A small network was trained on made-up records. Each row is its average activation on records with the value named, seen along a few directions.
Values that are neighbours, or in one group, have similar rows; names and order tell nothing.
Strong random noise was added to every row along 3 fixed directions; ignore it. To show where, here is one row again and again, with new noise each time:
[-204  163   35  404 -442 -165 -306  159  345  173  241  254   71   73
  152]
[-121  149 -225  204  253  -40  311 -124  120  -19 -281 -151  103   48
  298]
[-159  392 -126  337 -316 -204 -132 -115  238   69   12  160    6   -3
  144]
[-204   74  -59  279 -166   79  -66  119   93  318  116  189   -3  -73
  129]
[ -81  620 -335  252  -19 -307  186 -457  177 -192 -365  -83   10    4
  224]


Field W:
w8: [ 228 -560  356 -296  112   64  262  -78   18 -235   14 -263  283  -15
   79]
w5: [  62 -189  107  253   44 -371  -32  588  590 -153  170   -1  444  235
   16]
w10: [ 359 -148 -121 -438  540  302  106 -186 -629  279 -355  123 -259  -72
 -240]
w11: [-295 -714  124 -503  290  599  -46  226 -400  571  -50 -218  -15  103
   -6]
w6: [-272  861 -156   -3 -134 -124 -257 -485  128 -279 -106  311  -97   30
  -93]
w7: [  61 -432  152   69 -386 -254 -412  475  275   47  132 -175  120  -56
 -173]
w1: [  55 -832  383 -110 -138  -51 -494  319  362 -156  313 -284  450  383
  -55]
w14: [  34  638   50   66 -170 -338  219 -228 -268 -483  119  -33  -41 -376
 -196]
w9: [  58  286 -271   27 -427 -203  -15 -238  -15  293 -409  -76 -113   16
   52]
w4: [ 380  243  209 -330   80   27  169 -428 -411 -117  -23  -27 -425 -144
 -243]
w3: [  23  577 -436 -365  161 -377   19 -666  365 -603 -440 -202 -294  443
  201]
w13: [-232 -349   19  245  376   -8  204  354  370    5   18 -216  325  267
  423]
w2: [ 237  376  191  141  -89   14 -211  -49 -271 -376  312  305 -285 -185
 -156]
w12: [ 140  135  101  262 -228   -8 -441  213  172  -72  446  535   62  265
 -112]
w15: [ 107  167 -134  -84 -404 -108  288 -300 -349 -239  -72 -119 -238 -495
 -390]
Each value of W is a pair of two hidden parts, and every pair occurs once (3 first parts, 5 second parts).
Changing only the second part turns w14 into w8. w5 has the same second part as w14; what does that change turn w5 into? -> w1
Changing only the second part turns w3 into w6. w10 has the same second part as w3; what does that change turn w10 into? -> w12

Field N:
n19: [-210 -331  258  -24  250  132  -97  337  244    3  115   41   54  482
  489]
n11: [ 139 -196  207 -236  141  963   66   39 -909  860  462  709 -538 -833
 -326]
n14: [ -45  243 -352  -50  -45  257 -161  112 -363  528   81  449 -213 -286
 -340]
n4: [ 222  247 -456 -251  320  -57  291 -298 -255 -392 -496  -24 -102 -195
 -264]
n20: [ 267   85  127 -155  145 -292  490 -519  -94 -486 -289 -491 -106  -22
  133]
n6: [-195  240 -318   42 -231 -264 -154 -224  370  134 -208 -179   13   21
  266]
n10: [ 263   56  106   -1  -38 -208  412  -86    9 -629 -259 -442   64  -53
    0]
n8: [-280   52    6  177  222  -68  361   81  223  -55 -102  -79   15   45
  311]
n7: [  66  472 -174  -48 -635 -551 -450 -277   36 -333   40 -131   10 -110
 -369]
n13: [ -66  628 -220  161  150 -141  115 -203 -460  109    4  229 -193 -282
 -253]
n17: [ 118 -539  354 -243   33  130  -10  172  -25 -155   61 -241  117  271
   72]
n18: [ -89  389   62  288 -193   50 -349 -116    9   -1  310  465 -273 -128
 -136]
n5: [ -47  196 -218  346  442 -333  493  -92   38 -188 -359 -495  214  -78
  322]
n16: [ 181   60 -147 -299   10  -73  -92 -186  330 -299 -255  -57  138  320
  -63]
n12: [-115 -195  -86  -78  411  293  -13   80  146  139 -220 -261  252  424
  125]
n3: [  79  115  160  -96 -783 -398 -581 -408  304 -176  107  -29  172   72
 -225]
n9: [ 166 -253  332   87  -60  -44 -236  147  364 -320  233   62  240  670
  232]
n2: [-485 -697  146  136   35  536   10  426  -82  678  238   88 -144 -117
  244]
n15: [ 200  380 -131 -106  138 -194  274 -207 -128 -283  -17   67   41 -257
 -228]
n1: [  14  158 -300  142  -39  -37  171   38 -111  395 -310   29  -56 -244
  -67]
Each value of N is a pair of two hidden parts, and every pair occurs once (5 first parts, 4 second parts).
Changing only the second part turns n18 into n8. n13 has the same second part as n18; what does that change turn n13 into? -> n5
Changing only the second part turns n9 into n19. n4 has the same second part as n9; what does that change turn n4 into? -> n14
Changing only the second part turns n17 into n2. n3 has the same second part as n17; what does that change turn n3 into? -> n6
Changing only the second part turns n15 into n10. n11 has the same second part as n15; what does that change turn n11 into? -> n20
